A small network was shown many inputs. Here are its activations along a few directions, one row for each input.
In each table, some parts of the input vary, and every possible input appears once, in random order.
Descriptions start from the smaller parts, as in this example, which fits no table here: one of 4 places along a line, together with either a single point or one of 11 places around a ring or (one of 3 separate values, together with one of 8 places around a ring).
Shared parts are said once, and a part with two or three values counts as separate values.
(in the rows, 128 means zero)

Other details of the inputs shift rows strongly along two fixed directions, in all tables alike. That doesn't count.

Table:
x1: [ 91 118 137  94 118 167 164  97 100 141 128  80 158 109 125 157]
x2: [ 99 120 139  89 113 148 137  96  77 144 121  85 160 107 129 165]
x3: [138 128 123 136 134 131 126 130 118 120 115 138 136 131 145 137]
x4: [ 90 120 120  95 119 160 143  90  82 138 118  99 161 122 139 177]
x5: [139 128 148 134 136  89 130 136 127 124 135 115 118 132 131 120]
x6: [140 130 143 124 126 121 118 135 109 130 116 135 129 126 137 131]
x7: [ 92 128 117 100 124 156 142  93  89 141 116  77 170 112 127 169]
x8: [135 124 148 134 139  92 129 136 120 126 134 131 112 145 133 119]
x9: [141 142 131 136 130 139 122 146 137 123 122 112 146 135 126 129]
x10: [141 131 142 147 150  90 136 150 137 120 137 117 115 124 134 120]
x11: [142 126 150 141 147 108 138 155 154 123 147 118 120 141 120 110]
x12: [ 90 134 121  93 117 173 147  97  99 138 128  79 167 116 140 155]
x13: [142 133 132 132 132 135 140 136 140 122 127 132 120 115 141 105]
x14: [128 129 147 141 127 101 124 127 116 116 143 144 129 134 132 114]
x15: [111 127 141 151 139 116 139 154 141 135 125 147 130 132 139 123]
x16: [133 129 147 148 133 115 131 148 150 112 154 130 135 132 116 102]
x17: [143 135 128 141 133 141 125 135 141 121 124 115 145 133 125 125]
x18: [139 130 117 129 124 122 131 108 131 124 115 121 139 123 138 123]
x19: [142 133 128 129 129 127 117 120 117 124 116 132 139 133 142 131]
x20: [140 124 132 129 122 116 137 117 126 125 116 125 128 113 140 118]
x21: [133 137 112 140 129 139 138 135 134 125 126 132 133 125 154 120]
x22: [144 133 143 135 131 136 131 151 131 127 124 119 134 126 123 123]
x23: [118 142 146 144 142 119 125 154 153 131 128 137 126 131 127 105]
x24: [117 131 148 142 135 105 124 129 132 131 116 145 124 135 131 119]
x25: [140 123 140 131 127 121 127 123 113 127 114 135 127 121 144 124]
x26: [126 132  86  98 105 144  76 102 180 134 149 146  83 159  60 129]
x27: [ 86 120 121 101 114 168 139 107  85 141 127  91 164 122 136 175]
x28: [125 100  83 108 107 132 115  91 181 135 147 176  63 148  71 122]
x29: [130 125 113 142 127 136 144 130 133 122 121 134 133 128 151 129]
x30: [136 119 132 139 130 133 136 146 118 128 124 138 126 123 140 127]
x31: [120 120 136 149 131 113 134 151 125 116 155 148 130 131 135 113]
x32: [124 103  96 105 111 127 105  87 160 135 136 172  71 146  76 133]
x33: [137 120 136 133 133 126 134 135 111 125 116 143 125 122 143 133]
x34: [ 96 126 127  91 116 155 135  83  81 142 118  92 165 122 138 170]
x35: [138 133 110 141 136 124 137 118 138 122 113 121 136 120 134 123]
x36: [127 117 140 130 146 100 140 142 121 123 138 140 111 142 138 128]
x37: [ 74 114  97  57  92 171 106  78 120 160 156 117 102 139  61 174]
x38: [143 132 121 132 127 121 121 117 125 125 113 120 142 125 136 124]
x39: [146 125 140 141 133 135 139 139 138 124 123 122 130 121 128 115]
x40: [128 118  96 105 111 124  93 100 165 138 139 148  80 141  60 133]
x41: [138 133 145 133 147 108 128 160 143 125 150 123 111 141 127 103]
x42: [132 133 121 137 125 136 122 148 123 125 121 129 136 135 138 138]
x43: [122 134 147 150 142 119 132 146 166 129 126 134 131 135 117 110]
x44: [ 97 119 138  90 111 147 142  92  79 145 118  83 158 105 131 162]
x45: [141 139 125 123 124 122 114 130 120 126 116 117 144 130 131 130]
x46: [143 134 137 134 132 135 128 143 133 125 126 128 123 117 137 110]
x47: [138 126 139 130 131 123 130 147 110 126 114 142 127 125 142 136]
x48: [ 85 110 131  96 115 164 153 107  79 147 127  96 152 112 134 169]
x49: [145 135 127 146 134 139 131 134 146 119 120 117 142 131 130 119]
x50: [140 142 125 134 130 143 116 139 134 122 127 120 138 128 136 120]
x51: [133 127 137 135 147 109 136 162 131 132 155 131 111 141 137 112]
x52: [144 132 140 126 124 116 119 138 116 128 116 123 133 119 133 126]
x53: [121 123 139 142 133 106 133 135 117 112 145 154 127 132 136 120]
x54: [123 129  82 105 104 142  82 108 173 138 149 156  81 159  69 134]
x55: [135 138 118 138 129 141 121 143 126 127 128 129 134 128 144 127]
x56: [ 60 122 145  99 127 144 153 104  86 149 121 107 158 122 133 174]
x57: [144 126 140 137 132 137 133 139 135 126 126 122 131 123 123 120]
x58: [138 129 131 137 130 135 135 147 122 132 129 135 123 118 146 119]
x59: [130 116 137 141 146 103 140 162 133 127 146 136 115 143 140 118]
x60: [144 134 122 130 127 123 117 121 123 124 116 120 143 127 134 126]
x61: [125 134 133 146 131 114 127 155 128 121 162 147 123 133 133 104]
x62: [143 136 118 143 138 125 124 131 128 122 115 118 142 123 132 127]
x63: [134 113  93 112 116 123  96  93 170 136 139 155  77 139  60 127]
x64: [135 121 134 125 123 121 136 112 120 127 117 137 123 121 143 123]
x65: [ 67 108 106  62  88 134 102  43 126 147 172 114 111 141  47 165]
x66: [136 130 127 136 130 133 148 143 126 128 128 138 122 114 154 112]
x67: [139 130 122 130 126 125 132 109 124 122 114 132 137 129 149 126]
x68: [133 117 130 131 130 124 150 125 120 123 116 145 120 119 150 127]
x69: [138 126 124 138 133 119 145 123 134 124 117 127 121 109 133 120]
x70: [139 141 116 133 133 125 117 138 128 124 115 118 139 129 124 131]
x71: [139 131 132 136 131 136 131 151 118 131 130 135 124 119 143 120]
x72: [142 125 142 130 128 121 123 128 111 128 116 137 129 123 142 127]
x73: [135 125 133 134 127 131 130 154 117 130 123 136 126 127 135 132]
x74: [121 139 142 154 144 102 131 143 150 128 119 134 128 117 131 120]
x75: [114 140 138 148 142 119 132 156 141 138 131 143 125 132 138 113]
x76: [133 125 116 134 130 130 142 118 127 120 115 139 132 128 151 134]
x77: [120 117  92 110 106 114  74  99 204 124 185 181  54 169  33  94]
x78: [123 136 147 145 133  98 124 132 142 130 116 134 129 125 130 116]
x79: [141 133 121 141 133 140 140 125 152 119 121 119 139 130 131 118]
x80: [141 138 128 122 126 126 112 127 118 125 116 131 137 137 135 136]
x81: [143 127 131 143 136 119 135 134 126 125 115 124 126 110 135 121]
x82: [141 142 124 137 131 142 121 138 138 121 124 121 137 126 141 114]
x83: [132 125 118 143 128 137 131 135 127 123 120 132 135 130 145 131]
x84: [133 134 138 154 138  97 126 140 136 110 146 134 128 116 127 111]
x85: [137 138 118 142 130 139 126 142 129 127 125 130 134 127 150 123]
x86: [144 135 138 133 132 137 124 146 130 125 128 128 124 120 134 113]
x87: [142 141 141 128 130 136 121 157 125 126 126 124 127 122 133 117]
x88: [136 134 123 128 130 129 121 136 118 122 115 137 135 136 139 142]
Each input here is: one of 8 places around a ring, together with either one of 3 separate values or (one of 2 separate values, together with one of 4 places along a line).
Changing only the place on the ring of 8 turns x48 into x81. The same change can be made to x42. Which row results?
> x70
Changing only the place on the ring of 8 turns x66 into x28. The same change can be made to x85. Which row results?
> x83
Changing only the place on the ring of 8 turns x30 into x57. The same change can be made to x59. Which row results?
> x11
A walk changes only the place on the line of 4. It starts at x88 and steps to x3. List the rest of the walk in order.
> x4, x76
Change only the place on the line of 4 in x32. List by row number the other rows that result.
> x33, x47, x68
Change only the choice among 3 separate values in x61. List by row number the other rows that result.
> x51, x75
Change only the choice among 3 separate values in x16. List by row number the other rows that result.
> x11, x43
Change only the choice among 2 separate values in x62. List by row number the other rows that result.
> x63
Which other rows agree with x44 in the place on the ring of 8? List them by row number.
> x2, x5, x18, x20, x38, x45, x52, x60, x65, x78
